Each row below holds a small network's activations on one input, seen along a few directions.
Each table varies a few parts of the input and shows all the possible inputs, shuffled.
Descriptions start from the smaller parts, as in this example, which fits no table here: one of 2 separate values, together with either a single point or one of 9 places around a ring or (one of 6 places along a line, together with one of 8 places around a ring).
Shared parts are said once, and a part with two or three values counts as separate values.
In the rows, zero is written as 128.

A family of inputs:
R1: [ 84  96 152  92  91  97  98 119  49 100  84 108 106 187 105 126  82 235
 145]
R2: [166  98 100 106 103 108 147 177 170 162 144 147 124 125 149 165 166  64
 112]
R3: [ 88  62 145  88  76 114 113 140  99  83  87  74  52 130 150  61 108 181
 141]
R4: [104  96 124  98  87 138  96 130  99  69 103  59  41 145 154  62  87 161
 152]
R5: [197 136  96 122 120 117 110 137 179 171 174 137 149 128 146 173 122  82
 108]
R6: [112 127 127 102 164 149 149 142 132 171 119 178 130 140 139 141 196 134
 181]
R7: [139 182 128 190 157 141 151 105 112 114 139 141 178  82  86 135 106  90
  77]
R8: [111 153 129 113 180 182 112 135 183 168 152 139 106 135 163 122 194 122
 196]
R9: [103 120 173 132  77  72 113 112  61  23  40 106 120 112 105  90  72 193
 119]
R10: [116 132 142 120  87 114 101 118  80  32  74  73  74 133 128  67  70 165
 137]
R11: [120 180 109 184 153 156 178 135 113 104 121 138 148  88  89 132 125  55
  84]
R12: [175 132  76 113 116 130 136 167 180 153 160 136 118 133 152 170 145  48
 115]
R13: [121 156 151 144  87  94  96  99  60   7  56  89 110 127 106  89  52 171
 128]
R14: [159  88 131 110 107 125 123 180 213 167 155 124 107 111 167 145 177  71
 119]
R15: [ 96  77 146  76  92 108 109 132  76  95  85  87  66 158 123 100 104 214
 153]
R16: [ 99 131 131 100 102 120  79 104  49  87 101  94  93 203 106 125  62 213
 153]
R17: [100  97 164 109  77  90 118 129  81  47  59  89  85 118 125  67  90 186
 127]
R18: [138 160 120 118 179 158 109 100 142 176 157 166 158 147 133 147 159 147
 183]
R19: [168 122 106 117 119 146 112 170 223 158 172 112 101 119 171 152 157  53
 124]
R20: [116 174 135 191 154 172 159 138 153 107 133 111 134  77 108 113 141  64
  86]
R21: [174  87 103 120 110  85 128 129 171 192 180 142 172 143 150 173 124 101
  92]
R22: [110 111 125  85 102 132  91 120  77  81 102  73  54 174 126  99  84 193
 163]
R23: [106 143 161 180 139 152 171 148 145 118 117 124 137  66 107 108 157  82
  81]
R24: [119 159 105 107 177 171 135 130 140 162 137 165 126 150 140 145 179 114
 187]
R25: [127 168 116 193 159 132 158  89 113 124 163 137 192 106  92 141  90  97
  63]
R26: [117 136 141 183 144 113 170 103 104 135 147 147 196  96  94 138 105 114
  60]
R27: [110 149 134 174 137 135 190 146 104 115 106 149 151  78  89 128 142  73
  81]
R28: [103 120 153 108 168 160 125 147 175 177 132 154 110 125 161 118 211 142
 188]
R29: [131 127 142 114 166 137 122 113 134 185 137 180 162 137 133 144 175 167
 177]
R30: [129 150 153 181 142 121 163 118 103 125 123 153 181  72  87 131 122 107
  74]
R31: [125 146 109 122 183 150 118  79 144 188 181 164 173 174 136 153 143 156
 176]
R32: [117 113 131 117 170 129 131  93 135 197 161 176 179 164 137 149 158 175
 169]
R33: [183 122  79 128 122 106 117 117 182 184 198 133 164 150 151 178 105  85
  95]
R34: [188 101 118 115 108  97 121 148 169 180 156 148 156 120 145 168 142  99
 105]
The inputs of R6 and R24 match in every part but one. If R2 is changed in the same way as R6 into R24, which row does it become?
> R12
What do these inputs look like to the network?
> one of 2 separate values, together with either one of 5 places along a line or (one of 3 separate values, together with one of 4 places along a line)
Which other rows does R31 become when the place on the line of 4 takes its other values? List them by row number.
> R8, R18, R24

A family of inputs:
R35: [199 116  86 132 110 101 118 133 184 177 195 133 165 136 147 183 109  65
  82]
R36: [153 125  96 101 161 129 106 102 156 218 192 170 173 181 146 184 141 150
 160]
R37: [120 159 142 180 150 125 165 112 102 122 119 159 188  92  86 141 125 111
  86]
R38: [ 82 121 162 115 101 113 101 103  60  41  67  81  84 144 112  75  76 215
 150]
R39: [143 161 113 173 151 118 148  90 104 144 159 149 199 131  89 163  91 117
  79]
R40: [176 119 118 139 112 108 141 156 180 157 154 143 155  99 139 162 143  63
  85]
R41: [110  75 129  80  51  85 104 145  76  59  75  73  57 163 136  97  73 178
 130]
R42: [118 118 127 107 174 160 134 130 168 197 159 163 134 141 156 135 197 133
 180]
R43: [160 137 105 133 126 151 139 176 204 143 150 120 102  95 158 139 168  36
 114]
R44: [ 98 128 148 108 101 102  92  87  40  46  65 101 102 160 114  79  64 225
 165]
R45: [158 114 113 137 122 132 148 161 199 157 159 126 126  91 155 134 160  51
  97]
R46: [112  90 144  90  67 101  99 137  70  58  72  71  56 143 124  84  77 190
 134]
R47: [106 181 135 174 164 168 162 133 120 107 118 140 138  85 101 116 147  83
 111]
R48: [105 156 141 179 160 149 171 117 115 121 125 145 161  81 100 113 139  99
  98]
R49: [ 82 107 168 115  85 119  96 125  71  49  68  69  66 140 121  69  83 202
 140]
R50: [121 140 118 102 175 181 126 145 175 183 149 156 110 146 155 139 205 115
 198]
R51: [134 127 130 110 164 133 127 125 152 197 152 178 161 148 138 163 178 143
 166]
What do these inputs look like to the network?
> either one of 5 places along a line or (one of 3 separate values, together with one of 4 places along a line)
A walk changes only the place on the line of 5. It starts at R41 and steps to R46. List the rest of the walk in order.
> R49, R38, R44

A family of inputs:
R52: [110 139 148 147 111 128 127 130 108  67  96  98 105  98 119  93 103 128
 109]
R53: [140 152 131 177 183 150 188 146 171 203 164 199 205  83 113 173 202  53
  96]
R54: [ 87 121 141  97 133 137 120 120  91 104  90 128  96 155 128 104 136 188
 184]
R55: [107 115 140 104 126 106 105  90  75 111 107 133 134 172 122 117 103 211
 169]
R56: [152 149 128 174 176 121 176 117 164 212 176 202 237  96 104 191 171  84
  81]
R57: [107 162 139 183 135 120 146  82  63  85 110 122 170 115  79 110  67 150
  83]
R58: [160 134 130 170 157 136 179 156 199 192 167 182 189  63 132 160 194  31
  85]
R59: [137  58 125  62  70 100  90 161 147 140 127  91  62 169 172 122 124 159
 149]
R60: [109 103 145  97 106 120 107 138 126  98  93 106  83 139 150  95 133 166
 164]
R61: [108  80 146  77 112 128 100 146 143 143 114 111  76 149 163 101 157 181
 180]
R62: [ 86 159 143 149 137 143 137 116  73  75  91 119 118 117  97  99 106 148
 126]
R63: [116 137 142 124 122 107 108  90  60  92  97 126 138 152 103 116  83 200
 145]
R64: [119 124 148 116 104 121 111 136 111  77  85  99  88 120 130  95 115 154
 140]
R65: [ 89 171 143 178 146 148 159 110  77  74  99 114 135 101  84  97 103 123
  98]
R66: [172 155  89 127 177 177 125 142 226 214 203 161 146 128 169 164 194  48
 157]
R67: [112 149 147 174 121 134 149 123 112  66 106  95 120  81 106  91 100 104
  83]
R68: [105 152 140 154 127 114 122  86  58  85 104 126 155 131  93 113  70 174
 112]
R69: [ 87  96 143  76 139 146 113 127 108 150 110 132  90 166 142 111 160 202
 199]
R70: [139  80 122  82  62  91  96 154 129  95 105  85  71 159 157 116 100 144
 134]
R71: [151 100 125 101  59  93  99 153 114  74  96  77  76 139 136 117  81 132
 111]
R72: [142 112 123 131  67 101 115 147 112  64 107  78  93 116 124 114  70 108
  80]
R73: [ 96 144 143 117 131 137 123 120  76  84  82 121 100 138 108 102 118 175
 159]
R74: [161 167  91 133 201 160 119 101 194 231 218 183 194 161 141 200 165 101
 157]
R75: [107  91 143  81 135 115  98  98  93 156 128 139 127 182 136 125 127 225
 183]
R76: [200 131  60 107 142 148 126 159 233 212 214 142 131 140 180 184 165  29
 125]
R77: [151 171  90 136 204 190 132 127 198 225 202 179 162 146 149 180 201  69
 169]
R78: [145 122 120 158  78 107 138 140 117  62 117  75 109  96 109 112  68  85
  54]
R79: [188 109  98 153 122 105 176 171 205 193 177 162 175  72 140 182 167  12
  53]
What do these inputs look like to the network?
> one of 4 places along a line, together with either one of 2 separate values or one of 5 places along a line
The inputs of R76 and R66 match in every part but the place on the line of 4. If R79 is changed in the same way as R76 into R66, which row does it become?
> R58
List by row number the other rows that have the place on the line of 4 in common with R63.
> R55, R56, R57, R68, R74, R75
A walk changes only the place on the line of 4. It starts at R72 and steps to R52. List the rest of the walk in order.
> R62, R68
List by row number the other rows that have the place on the line of 4 in common with R65.
> R53, R54, R62, R69, R73, R77
